Look-ups in named tables: a row name and a column name give one cell, copied from the table.

fikuvep.csv
,fomili,pes,gilo,tif,musi,lirifo,fanam,donekik,fuseros,seg
ripana,-0.5,0.1,-0.2,-0.1,0.3,0.6,-0.6,0.1,0.3,-0.3
vumis,0.5,-0.4,0.2,0.0,-0.4,-0.8,0.4,0.0,-0.3,0.7
veg,0.7,-0.1,0.3,0.1,-0.4,-0.6,0.5,0.2,0.1,0.8
zulol,0.1,-0.1,0.0,0.0,0.1,-0.4,-0.1,0.2,-0.2,0.2
maza,0.2,0.1,0.2,0.1,-0.1,-0.1,0.2,-0.2,0.1,-0.1
sesop,-0.1,0.1,0.3,0.2,-0.2,0.0,0.3,-0.4,0.3,-0.3
tiru,-0.4,0.4,0.0,0.0,0.2,0.4,-0.3,0.1,0.7,-0.2
sop,0.5,-0.1,0.5,0.1,-0.5,-0.4,0.5,0.2,0.4,0.9

ripana, musi -> 0.3
maza, pes -> 0.1
tiru, tif -> 0.0
sesop, musi -> -0.2
veg, gilo -> 0.3
ripana, tif -> -0.1
vumis, fuseros -> -0.3
sesop, fuseros -> 0.3
veg, tif -> 0.1
maza, lirifo -> -0.1
tiru, fanam -> -0.3
sop, musi -> -0.5
zulol, fanam -> -0.1
sesop, gilo -> 0.3
ripana, fomili -> -0.5
sop, tif -> 0.1
zulol, fomili -> 0.1

mizinun =
	kazo	komuviv	sakego
zelugar	46	6	19
kebi	48	23	47
zaz	22	49	11
vigu	33	43	68
zonapon	25	69	56
pon	55	77	32
dudimov	8	62	28

What is the kazo of pon in mizinun? 55
What is the sakego of dudimov in mizinun? 28
What is the kazo of zonapon in mizinun? 25
What is the komuviv of zaz in mizinun? 49
What is the sakego of zonapon in mizinun? 56
What is the sakego of zelugar in mizinun? 19
What is the komuviv of kebi in mizinun? 23
What is the komuviv of zonapon in mizinun? 69
What is the kazo of zaz in mizinun? 22
What is the kazo of dudimov in mizinun? 8
What is the sakego of zaz in mizinun? 11
What is the kazo of kebi in mizinun? 48
What is the komuviv of zelugar in mizinun? 6
What is the komuviv of pon in mizinun? 77
What is the sakego of pon in mizinun? 32
Which row has the largest komuviv? pon

zab
|  | gar | saf | mevo | tad |
|---|---|---|---|---|
| rer | 3.520 | -0.546 | 1.475 | -3.502 |
| riz | -6.533 | 3.498 | 4.166 | -1.071 |
| siz | -6.164 | -9.866 | -3.921 | 0.697 |
| digisod | 4.554 | -0.624 | -5.168 | 8.958 |
| keze | 2.224 | -0.796 | -4.918 | 3.902 |
| nukan | 1.954 | 2.317 | 0.359 | -0.007 |
| mopabas | -1.098 | 5.884 | -4.967 | -2.160 |
| penuz | 6.031 | 6.511 | 3.855 | -2.880 |
| fefaso | -2.547 | 4.605 | -2.711 | 5.639 |
| sarevak | -0.935 | 0.714 | 5.448 | 3.355 |
| goke | 4.631 | 2.299 | 6.218 | 0.608 |
| pagabu | 3.255 | 6.733 | -1.134 | 5.959 |
| lobu | -2.823 | 4.158 | 0.246 | 5.392 |

What is the gar of rer in zab?
3.520
What is the saf of nukan in zab?
2.317
What is the tad of sarevak in zab?
3.355
What is the gar of digisod in zab?
4.554
What is the mevo of rer in zab?
1.475
What is the mevo of lobu in zab?
0.246

seg =
,futuref,mukibip
lis,36,32
mamivem,98,70
lol,158,144
vali,40,131
sus,33,220
kogum,34,162
lunu,148,145

vali, mukibip: 131
lis, mukibip: 32
kogum, mukibip: 162
mamivem, mukibip: 70
sus, mukibip: 220
lunu, mukibip: 145
lis, futuref: 36
lol, mukibip: 144
sus, futuref: 33
lol, futuref: 158

mapeti:
,ratobup,fusek,tid,tonosun,nuvolo,zor,vos,tonikog
zimosub,195,58,40,180,198,160,30,184
tegik,248,90,26,194,184,174,42,229
ruk,106,214,219,204,135,151,235,108
rideri,250,95,28,198,184,177,46,232
kon,84,212,233,189,126,136,240,85
geb,248,94,30,202,188,181,48,231
lezakup,108,212,216,209,140,156,233,111
beg,31,86,175,108,142,74,113,24
renev,100,218,226,190,121,137,238,97
baf,248,89,25,190,181,171,40,228
bisi,239,83,27,192,188,173,38,222
bobe,245,91,29,200,189,179,46,229
fofo,31,86,175,108,142,74,113,24

tegik, tid: 26
zimosub, zor: 160
bisi, tonikog: 222
baf, tid: 25
kon, tid: 233
geb, zor: 181
baf, nuvolo: 181
baf, zor: 171
bobe, nuvolo: 189
zimosub, fusek: 58
zimosub, ratobup: 195
fofo, zor: 74
ruk, vos: 235

lemeke
         kalere    gup    fem    tis  namuz
sudoz      31.0   56.0  -44.4   42.3   45.7
birik      29.9   39.5  -40.4   44.9   52.8
nidis     -28.4  -41.4   60.9  -33.3  -44.6
sofe       45.5   49.4  -42.7   40.9   48.5
suze       32.4   43.8  -50.8   51.2   47.6
goganut   -23.9  -41.6   56.4  -46.6  -47.3
bab        34.1   53.0  -41.5   42.6   49.6

kalere of sofe is 45.5
gup of birik is 39.5
fem of bab is -41.5
namuz of nidis is -44.6
fem of birik is -40.4
fem of nidis is 60.9
namuz of suze is 47.6
kalere of sudoz is 31.0
tis of suze is 51.2
gup of sofe is 49.4
gup of sudoz is 56.0

Table gotovu
columns: fimuvi, lugelup, bega, kidev, ser, kaz, geruk, dem, fer, libati
bil: [0.412, 0.275, 0.729, 0.286, 0.332, 0.625, 0.296, 0.578, 0.240, 0.514]
kuneg: [0.418, 0.274, 0.749, 0.287, 0.328, 0.642, 0.292, 0.590, 0.228, 0.526]
rukadu: [0.402, 0.281, 0.692, 0.286, 0.340, 0.595, 0.307, 0.558, 0.259, 0.496]
sodis: [0.431, 0.275, 0.791, 0.292, 0.317, 0.684, 0.280, 0.614, 0.197, 0.553]
bib: [0.439, 0.290, 0.833, 0.294, 0.304, 0.739, 0.272, 0.639, 0.157, 0.593]
mozako: [0.406, 0.278, 0.710, 0.285, 0.336, 0.609, 0.302, 0.568, 0.250, 0.505]
zag: [0.436, 0.280, 0.813, 0.294, 0.310, 0.710, 0.276, 0.626, 0.179, 0.572]
vepu: [0.425, 0.273, 0.770, 0.289, 0.322, 0.662, 0.286, 0.602, 0.214, 0.539]
nederob: [0.438, 0.304, 0.850, 0.292, 0.298, 0.770, 0.271, 0.651, 0.134, 0.616]

fimuvi of bib = 0.439
geruk of vepu = 0.286
fer of bib = 0.157
ser of kuneg = 0.328
kaz of vepu = 0.662
fimuvi of sodis = 0.431
lugelup of zag = 0.280
dem of sodis = 0.614
geruk of bib = 0.272
libati of nederob = 0.616
kaz of bil = 0.625
fer of mozako = 0.250
Row with the largest lugelup: nederob

kisosu
cols = kor, raz, linolop, gimilo
bigavob: [-85.55, -43.67, -18.22, 9.15]
togoro: [-81.69, -43.35, -16.15, 7.87]
zin: [58.59, 14.66, -13.31, -42.02]
rif: [-87.90, -42.39, -18.18, 10.05]
rir: [-87.88, -46.47, -16.90, 10.61]
siguf: [61.22, 17.40, -14.03, -42.40]
mib: [-86.04, -43.41, -17.83, 9.14]

What is the raz of zin in kisosu? 14.66
What is the kor of togoro in kisosu? -81.69
What is the kor of mib in kisosu? -86.04
What is the raz of mib in kisosu? -43.41
What is the linolop of bigavob in kisosu? -18.22
What is the kor of siguf in kisosu? 61.22
What is the gimilo of togoro in kisosu? 7.87
What is the gimilo of rir in kisosu? 10.61
What is the raz of bigavob in kisosu? -43.67
What is the linolop of rir in kisosu? -16.90
What is the linolop of siguf in kisosu? -14.03
What is the kor of bigavob in kisosu? -85.55
Which row has the largest gimilo? rir

lun =
,mutu,legok,baz,kufafen
nik,105,142,100,105
leze,59,194,49,56
supof,118,126,119,119
vib,140,102,142,144
muge,26,229,19,17
bezoke,144,97,145,148
kuberof,97,149,98,97
fuzinup,110,135,110,110
bivam,31,222,26,24
dubisur,71,179,67,67
bipe,24,228,22,16

baz of leze = 49
mutu of bipe = 24
legok of kuberof = 149
baz of dubisur = 67
legok of bipe = 228
legok of fuzinup = 135
mutu of leze = 59
legok of nik = 142
kufafen of supof = 119
legok of leze = 194
kufafen of bivam = 24
kufafen of muge = 17
mutu of kuberof = 97
mutu of bivam = 31
kufafen of nik = 105
baz of nik = 100
kufafen of vib = 144
kufafen of bezoke = 148
legok of dubisur = 179
baz of vib = 142

nozu =
cols = fugafo, kib, vumaf, legun, dom, ziz, lona
beg: [171, 168, 85, 170, 173, 83, 171]
taf: [93, 96, 166, 90, 95, 166, 93]
fugage: [152, 147, 105, 152, 152, 106, 151]
das: [142, 139, 116, 141, 143, 116, 141]
fatetes: [55, 56, 208, 54, 51, 213, 54]
duk: [63, 68, 198, 59, 64, 199, 63]
kuve: [89, 91, 169, 88, 89, 172, 89]
meses: [144, 143, 111, 145, 146, 112, 145]
demekad: [144, 140, 115, 145, 143, 115, 144]
gav: [88, 92, 171, 85, 89, 171, 88]
neb: [138, 137, 118, 139, 139, 119, 139]
duledu: [60, 62, 203, 58, 58, 205, 60]

beg, lona -> 171
duledu, kib -> 62
beg, vumaf -> 85
duledu, lona -> 60
gav, lona -> 88
beg, ziz -> 83
Which row has the largest fugafo? beg

